Each row below holds a small network's activations on one input, seen along a few directions.
Each table varies a few parts of the input and shows all the possible inputs, shuffled.
A made-up example of a description, with smaller parts first: one of 3 separate values, together with either a single point or one of 11 places around a ring or (one of 6 places along a line, together with one of 8 places around a ring).
Shared parts are said once, and a part with two or three values counts as separate values.

Table:
x1: [ 18  14   0 -15  28   2  15  16 -28 -34  -1]
x2: [  5   8   9 -35 -11  25 -14   1  18 -37   0]
x3: [-14 -10   3  30   6 -19 -21  14  23   7  22]
x4: [ 16  11 -30 -24 -27   5 -33 -10  -2  15 -11]
x5: [-10 -20  24  36 -12 -16 -13  18  29  24  -4]
x6: [ -9   0 -11   9   8 -15  31 -27 -10  17   5]
x7: [-14  -7   0  26 -23   2  -3  -1  -6  53 -13]
x8: [  8   0  35  14  25   7  34  22 -16   8 -28]
x9: [ -8  -2   4 -10   1  24  -5   1   6 -40  25]
x10: [-11 -16   8   8  -3 -14  39 -21  -9  37 -23]
x11: [-14   5 -17  26  -7   1 -13  -9 -10  35  14]
x12: [ 18  -5  -3 -18 -11 -15 -45   5  29 -10   0]
x13: [-28 -15  32  13  -3  24  18  15  17   1  -7]
x14: [-27  -3  15  12  12  23   8   7  12 -17  21]
x15: [  2   2 -33   0 -16   2 -24 -10 -15  12  15]
x16: [ 19   8 -23 -40 -12 -13  10 -29  -4  -5 -21]
x17: [  1  -4 -30 -20   2 -18  21 -25 -18  -5   3]
x18: [ 35  26   7 -36  14   5   4  12 -15 -33 -25]
x19: [  6 -10  -8   9  -5 -17 -34   8  18 -15  27]
x20: [  9  17  17  15  35   6  25  15 -19 -12   1]
Describe the family of inputs behind these rows.
Answer: one of 4 places along a line, together with one of 5 places around a ring
The inputs of x14 and x2 match in every part but the place on the line of 4. If x20 is changed in the same way as x14 into x2, which row does it become?
Answer: x18

Table:
x21: [-32 -20   9  38  -2   4  -6   4  26   8  28]
x22: [  8   8 -14 -44 -28  26 -10   3  -3 -15 -16]
x23: [ 17   0  -5  14 -20  -6 -33  20   0  34 -11]
x24: [ -4  11 -25 -30  -8  25  -3 -20  -8 -14   6]
x25: [-18   0  28  26  19   3  46   5  -7  28 -16]
x26: [ 16 -17 -10 -23 -21 -27  -7  -5  13   7 -17]
x27: [ 37  15  10 -45  19   7  -3  27  -8 -59 -22]
x28: [ 28  17   1 -34  39   7   4   2 -14 -56   4]
x29: [-32 -22   5  41  -4   2  -6   7   8   5  36]
x30: [  0 -14 -28  -5  -4 -31   1 -25  -8   1  10]
x31: [ -2  -8 -17 -15  -5 -34  -1 -17  16   9  -1]
x32: [  3   7 -20  30  -4  -8 -25   2  -3  30  10]
x33: [ -9   0  36  28   8   6  41  -2  -5  25 -26]
x34: [-20 -26  26  23 -16   7 -18  21  30  11   2]
x35: [ -6  -9  36  20   6   7  36  13 -11  25 -38]
x36: [-24 -16  25  30 -15   5 -14   6  35   9  13]
x37: [ -2  10 -12  22  -6 -12 -27  10   3  34   5]
x38: [  3  15 -13 -35 -25  24  -7 -14   2 -14  -7]
x39: [ 10   9  -5  23 -18  -8 -29   4   6  33  -2]
x40: [  9  -8 -10 -14 -18 -29  -3 -21  19   7  -8]
x41: [-14  -3  20  34  20   7  51  -2 -14  25  -8]
x42: [ 29  15  -1 -32  38   6   4   1 -32 -58  12]
x43: [  1   5 -23  32  -5 -10 -24   5 -20  26  18]
x44: [-14  -5  17  36  18   6  52   1 -31  21   2]
x45: [-34 -17  17  30  -3   1 -10  12  32  12  21]
x46: [ 32  22  13 -38  21   5   1   8  -3 -57 -10]
x47: [ -6  15 -18 -37 -11  21  -5 -11  -1 -10  -1]
x48: [ -4   9 -27 -28  -8  23  -3 -21 -25 -16  12]
x49: [ 24  21   7 -41  37   3   1  13  -7 -54  -3]
x50: [  0 -12 -25  -8  -3 -30   0 -24   9   4   5]
Describe the family of inputs behind these rows.
Answer: one of 5 places along a line, together with one of 6 places along a line
The inputs of x41 and x24 match in every part but the place on the line of 6. If x25 is changed in the same way as x41 into x24, which row does it become?
Answer: x47
Change only the place on the line of 6 in x44. List by row number the other rows that result.
Answer: x29, x30, x42, x43, x48
Change only the place on the line of 6 in x39. List by row number the other rows that result.
Answer: x33, x36, x38, x40, x46

Table:
x51: [ 27  12   6 -36   8   6  -2  -4  -2 -25 -19]
x52: [  7  10 -14 -32   4   9  20  -2 -18 -26  -6]
x53: [ 23   4   8 -33   1   3   1   3 -13 -31 -19]
x54: [  9   7   2 -31   7  11  -3  14  -3 -37  10]
x55: [-22 -16   2  18  -3   4  12  -8  -2  34   3]
x56: [  5  20   1 -35  13  17 -12   5   1 -35   4]
x57: [ 13  10   5 -33  12  15 -11  -7   3 -39   9]
x58: [-17  -2   5  34 -17  13  -9   7  13  16  12]
x59: [ -5  -7  19  19  -5 -17  14   3  21  18 -12]
x60: [  4  22 -14 -35  10  12  10 -10 -13 -24 -12]
x61: [  9   3 -10 -29   1   8  16 -15 -22 -35  -7]
x62: [-10   5   6  43  -5  -5  -4   5  -9  32   9]
x63: [-13  -4   8  40   2  -9  -1   4  -7  30   7]
x64: [-13 -12   8  32  10 -16   5   5  -3  22   6]
x65: [-15 -12   7  36   9  -9  -1   6  -8  28   4]
x66: [-23 -18   8  28  -3  10  -7   9  13  13   8]
x67: [-20  -8   1  22 -11   3  13 -10  -1  34   5]
x68: [-19  -8   7  16  -5 -12  24 -14  11  23   4]
x69: [ 20  23 -10 -19  27   3  -2   6 -12 -23  -2]
x70: [ 17  -1 -21 -21 -25 -17 -32  -4  13   7  -8]
x71: [ 13  11 -11 -34   9  12  12 -22 -11 -28  -8]
x72: [-21 -11  14  25  -3  -7   6   2  28   3  10]
x73: [-16   0  -1  24 -18   7  10  -9  -4  37   6]
x74: [-21 -15   2  14  -3  -4  19  -9   3  25   4]
x75: [  9   1   6 -29   5  12  -7   0  -7 -45   8]
x76: [-21 -10   7  31 -11  10  -7   7  14  15  10]
x77: [ -6 -15  14  16  -4  -6   7   9  10  21 -13]
x78: [ 29  13  -8 -16  25   1   0  -6 -10 -27   3]
x79: [ 18  22   3 -37   9   7  -4   8  -4 -22 -24]
x80: [  2  -4 -26 -17 -21  -8 -41  -6  19  -8  19]
x81: [ 23  11  -9 -16  21  -1   8  14 -17 -25   5]
x82: [ -4  -7  12  24 -13   1   1   8   7  30 -12]
x83: [-11  -5  13  34   8 -25  12   0   6  19   6]
x84: [ 25   4  -6 -12  18  -2   4   0 -21 -33   3]
x85: [  0  -2 -37 -20 -23 -13 -19 -23   4   8   6]
x86: [ 22  10   4 -35   3   3   5  16  -9 -24 -17]
x87: [-22 -18   9  22  -2   3  -1   7  17   6  10]
x88: [ -2   1  11  28 -19   5  -2   9   6  31 -10]
x89: [ -6 -15  13  20  -5   1   0  10   6  29 -14]
x90: [ 11   1 -31  -4  -9 -23 -33  -7   0   6  13]
The inputs of x77 and x64 match in every part but one. If x88 is changed in the same way as x77 into x64, which row does it become?
Answer: x62
Describe the family of inputs behind these rows.
Answer: one of 4 separate values, together with either a single point or one of 4 places along a line or one of 5 places along a line
Change only the choice among 4 separate values in x83. List by row number the other rows that result.
Answer: x59, x68, x72
Which other rows agree with x57 in the choice among 4 separate values? List them by row number.
Answer: x54, x56, x58, x66, x72, x75, x76, x80, x87
Change only the place on the line of 5 in x55. List by row number the other rows that result.
Answer: x67, x68, x73, x74
